These are the activations of a small neural network, seen along a few directions. Each row is one input.
Each table varies a few parts of the input and shows all the possible inputs, shuffled.
Descriptions start from the smaller parts, as in this example, which fits no table here: one of 2 separate values, together with either a single point or one of 11 places around a ring or (one of 5 places around a ring, together with one of 6 places along a line).
Shared parts are said once, and a part with two or three values counts as separate values.

Other details of the inputs shift rows strongly along two fixed directions, in all tables alike. That doesn't count.
These rows show it; all are for the same input, with only those details redrawn:
[-30  -5  11   4   8  -4 -34  43  51  14   4]
[ -1   2  -8 -41 -10  -8   2   0 -23  -6  -5]
[ 18  13 -28   6  21 -17  20 -45 -42  10   2]
[ -9   8 -10  48  37 -13 -13  -3  31  26  14]
[ -1   3  -8 -42 -10  -8  -2   2 -22  -3  -5]
[ 21  13 -31  11  24 -18  22 -49 -42  12   4]
[ -9   6 -12  49  37 -14  -9  -4  32  25  13]
[ -1   2  -8 -43 -11  -8  -2   0 -25  -4  -4]

A family of inputs:
row 1: [-26 -13  15  17  -4  20 -34  42  35  -1 -23]
row 2: [-26  -6  18  10  12   3 -31  42  55   7  16]
row 3: [  3  13 -24  83  58 -16   4 -31  25  31  18]
row 4: [ 21  -7  12 -37 -36  17  20 -12 -11 -26 -14]
row 5: [  2   6  12 -26 -36   4  25  21 -25 -11  10]
row 6: [ -5 -14  51 -12 -33  25 -11  47  61 -16  -2]
row 7: [  6   7  10  87  42  10  -2 -29  19   7   9]
row 8: [ -6 -17  -3 -36 -18 -19   8  24 -31  -5  16]
row 9: [ 30  13   9  18   9   8  27 -44 -42 -23   6]
row 10: [  6   1   7 -35  -8   3  13  -1 -20 -16  16]
row 11: [ 28  -2 -33  20 -13  10  29 -53 -31   8 -17]
row 12: [ -5  -4  17 -36 -26  16  -3   5 -29 -30 -26]
row 13: [  3  -1 -21 -39 -11 -11 -10   5 -27   6 -12]
row 14: [-18 -17  24  -5 -34  21 -19  39  59  -6 -18]
Q: What is each input in this table made of?
A: either one of 2 separate values or (one of 3 separate values, together with one of 4 places along a line)
Q: Which other rows does row 12 become when the place on the line of 4 takes its other values? List them by row number.
A: row 1, row 7, row 9
Q: Which other rows does row 10 become when the choice among 3 separate values takes its other values? List them by row number.
A: row 6, row 9

A family of inputs:
row 15: [  0 -20  13 -64 -52  10   1  42  10 -15  -1]
row 16: [-32 -14   7 -31   0 -19 -46  64  47  10   3]
row 17: [ -5 -13  -8  69  14  12 -12  -1  58  19  -8]
row 18: [  3   8 -14  -9 -13  -4  12 -10 -46   0  -7]
row 19: [ 15   3  10 -28 -11  -3  29 -12 -42 -21  16]
row 20: [-3  6  9 27 10 -1  6 -2 47 14 12]
row 21: [-29 -14  41  22   2  16 -41  49  55  -8  -6]
row 22: [ 32  14 -22  22  14   3  27 -70 -33  -1 -21]
row 23: [ 36  19  -7   3  19  -2  32 -57 -43  -4  23]
row 24: [ -5 -10  25 -80 -36  23 -22  23 -13 -41 -23]
row 25: [ 17  25 -36  17  23 -13  26 -57 -37  16  -6]
row 26: [-15   4  11 -79 -25   0 -16  29 -25 -16 -13]
row 27: [-17 -12  22  52   4  13 -24  29  48   5  -7]
row 28: [-13  15  -7  84  56 -10   0  -9  19  24  17]
row 29: [ -6  -1 -21  42  14  -1  -8   6  30  30   2]
row 30: [ 19   4   2 -12 -22  -3  31  -7 -31 -13  11]
row 31: [  2 -13 -24 -35   4 -21   6 -18 -43  -1   7]
Q: What is each input in this table made of?
A: either one of 2 separate values or (one of 3 separate values, together with one of 5 places around a ring)
Q: Which other rows does row 17 become when the choice among 3 separate values takes its other values? List them by row number.
A: row 15, row 29

A family of inputs:
row 32: [-20   9 -13  40  36 -22 -28  13  24  28   8]
row 33: [ 10 -10  15 -83 -51  24  -4   0 -26 -33 -38]
row 34: [ 26   0  -5 -20  -6  -7  33 -19 -55 -11  18]
row 35: [-16   5 -19  59  69 -30 -15  -7  19  29  32]
row 36: [-18  12 -15  30  55 -26 -20   2  30  28  28]
row 37: [-38  -7   1 -17 -11 -12 -41  57  37  16 -14]
row 38: [ 19   4 -22 -34 -23  17  20 -38 -59 -13 -28]
row 39: [ 8  5 17 57 13  1 17 -4 44  6 25]
row 40: [ 28  11  12 -16 -21  10  46 -20 -54 -22   6]
row 41: [-18 -24  33 -22 -34  28 -41  48  45 -20 -24]
row 42: [ 33  25 -33  12  40 -25  42 -66 -58  11  40]
row 43: [ 21  -6 -24 -25 -19  10  13 -35 -45  -6 -23]
row 44: [ -4  -7  -6  34  12  12 -15  -2  48  20 -12]
row 45: [ 41  22 -20  24  23  -8  52 -62 -72   4  27]
row 46: [ 45  23 -24  28  24 -14  53 -71 -55   8  28]
row 47: [-38  -6   9 -49  -9 -16 -49  69  43   4  -7]
row 48: [ -3   4  25  57  10  26  -7   2  37 -10 -10]
row 49: [-36 -19  -2 -16 -10 -12 -41  58  43  13 -13]
row 50: [-38 -13   4 -19   2 -18 -45  59  38  11  -3]
row 51: [ -2  -2 -18 -95 -40 -15  -6  16 -35  -6 -28]
row 52: [-20  -5   4  21  31 -15 -12  27  28   8  40]
row 53: [ 35  11 -14   3  -6  21  28 -66 -64 -17 -24]
row 54: [ -5   8 -38  86  37  -3  -1 -29  27  40  -2]
row 55: [-12 -17  49   2 -31  21  -8  43  49 -24  -3]
row 56: [ -2 -11  28  37  -4  22 -15  11  40 -14  -8]
row 57: [-19   4   2 -98 -21 -16 -16  28 -50 -11   0]
row 58: [ -1 -11  28  35  -3   8   7  25  39  -3  22]
row 59: [ 15  -7 -40 -15 -11  -8  18 -43 -51   7 -19]
row 60: [-21 -15  56 -27 -45  21 -15  59  62 -28 -10]
row 61: [  8  -4  43 -85 -69  29  22  17 -46 -53 -25]
row 62: [ 24  -1  17 -55 -40  21  20 -28 -39 -34 -28]
row 63: [  1   6 -40  77  40  -6   3 -32  36  42  -3]
row 64: [ -4  17 -11  75  61 -16   4 -11  19  29  47]
Q: What is each input in this table made of?
A: one of 3 separate values, together with one of 11 places around a ring
Q: Changing only the choice among 3 separate values turns row 52 into row 64. The same change can be made to row 49. Which row results?
A: row 37
Q: A walk changes only the place on the ring of 11. It starts at row 46 and steps to row 39. List the rest of the walk in order.
A: row 60, row 62, row 33, row 44, row 63, row 51, row 47, row 36, row 42

A family of inputs:
row 65: [ -7 -15  21   9 -12  11 -24  24  59  -7  -8]
row 66: [-11 -12  15  16 -11  10  -5  23  66  -3  -6]
row 67: [ 18  18 -28   9  41 -27  24 -68 -69   3   4]
row 68: [-19   5  12   0   0  -3 -16  46  57  12  30]
row 69: [  2  -8 -53 -35 -19 -18   2 -14 -33  24 -25]
row 70: [  1 -13  15 -80 -44  27  -9   4 -27 -28 -30]
row 71: [-23  -3  10  10  24  -2 -29  26  37   9  21]
row 72: [ 23  17 -18  71  62 -19  16 -36   8  28  33]
row 73: [ 11  22  -7  77  43   9  -4 -35  15  21 -17]
row 74: [-17 -14  29  21  -9   6 -18  47  48   0  11]
row 75: [ -3  -7   7 -62 -42  16   5  12 -54 -32  -8]
row 76: [ 21  16 -23  20  18  -9  28 -51 -75 -13  -5]
row 77: [  3  -6  19 -55 -49   1  29  22 -32 -15  -1]
Q: What is each input in this table made of?
A: either a single point or (one of 3 separate values, together with one of 4 places along a line)
Q: Which other rows does row 77 become when the place on the line of 4 takes its other values? List them by row number.
A: row 74, row 75, row 76

A family of inputs:
row 78: [ -9 -13  13  25 -22   8  -6  21  49   6  -2]
row 79: [-22  -1 -10  42  31  -6 -22   1  29  19 -13]
row 80: [ 34   7 -37  38  38 -11  29 -64 -36  17  26]
row 81: [-19  19  16  21   1   4  -6  26  44   6  -7]
row 82: [ 19  -8  13 -28  -4 -24  24 -27  -8 -20   3]
row 83: [ -7 -13  38  13   1  18 -34  30  39 -16   1]
row 84: [-29  15   3  -1  21  -7 -32  37  33  15   8]
row 85: [ 27   2  -2 -11  -5  10  24 -39 -24 -12  15]
row 86: [-11 -13 -14  38  14  -2  -4  20  34  20  22]
row 87: [-14  -7  -6  -3   9   7 -29  24  49  25   3]
row 88: [ 14   6 -25  22  34  -8  10 -56 -48  -1  12]
row 89: [  5   6  -3  43  18  14  -4 -14  53  12  10]
row 90: [ -8 -15 -10 -30 -13   2   3  -3 -45 -19  -4]
row 91: [-27  -2   7  15  10  -8 -15  50  26   5  21]
row 92: [  5 -16 -18 -47 -44  -5   8  11 -25   2 -10]
row 93: [-16  17  22  14   5  10 -12  24  45   4   7]
row 94: [  5 -20  31 -61 -45  25   3  23 -44 -38 -19]
row 95: [ 36   4 -34  41  60 -48  35 -70 -38  20  24]
row 96: [  8  14   9  -8 -26  -2  25  -3 -25  -4  -6]
row 97: [-15  -1  34  30   5   9   1  31  32   4  18]
row 98: [ -6   1 -12 -32   9   0 -16 -22 -32  -3 -18]
row 99: [  9  25 -28  11  21 -22  15 -29 -36  21  -1]
row 100: [  6  -2  -2 -62 -50  13   9   5  -7 -19 -23]
row 101: [  8 -12  10 -41 -36  17  22   1 -24 -20   0]
row 102: [ 22  23 -36  57  37 -29  31 -49 -43  28  14]
row 103: [  9  -6 -21 -48 -23  -3   5  -5 -22  11 -16]
row 104: [  0 -19  27 -70 -65  17  -9  33 -26 -36 -43]
row 105: [ 10   1  12 -47 -24  17 -10  -4 -24 -30 -26]
row 106: [  9  18 -13 -11  20 -15   6 -14 -38  -2  20]
row 107: [-10   7  29  24  14  10  -7  22  38  -1  20]
row 108: [-23 -15  -5  40   9  -6 -21  16  28  12  -9]
row 109: [-10  -4  14  27   1  14 -21  24  44  -7 -26]
Q: What is each input in this table made of?
A: one of 2 separate values, together with either a single point or (one of 3 separate values, together with one of 5 places around a ring)
Q: Changing only the choice among 2 separate values turns row 98 into row 105. The same change can be made to row 92. Which row results?
A: row 78
Q: Which other rows does row 107 become when the choice among 3 separate values takes its other values? List them by row number.
A: row 83, row 85
Q: Which other rows does row 81 become when the place on the ring of 5 takes its other values? List them by row number.
A: row 93, row 96, row 97, row 107
Q: Which other rows does row 86 become when the choice among 2 separate values takes its other values? List them by row number.
A: row 101
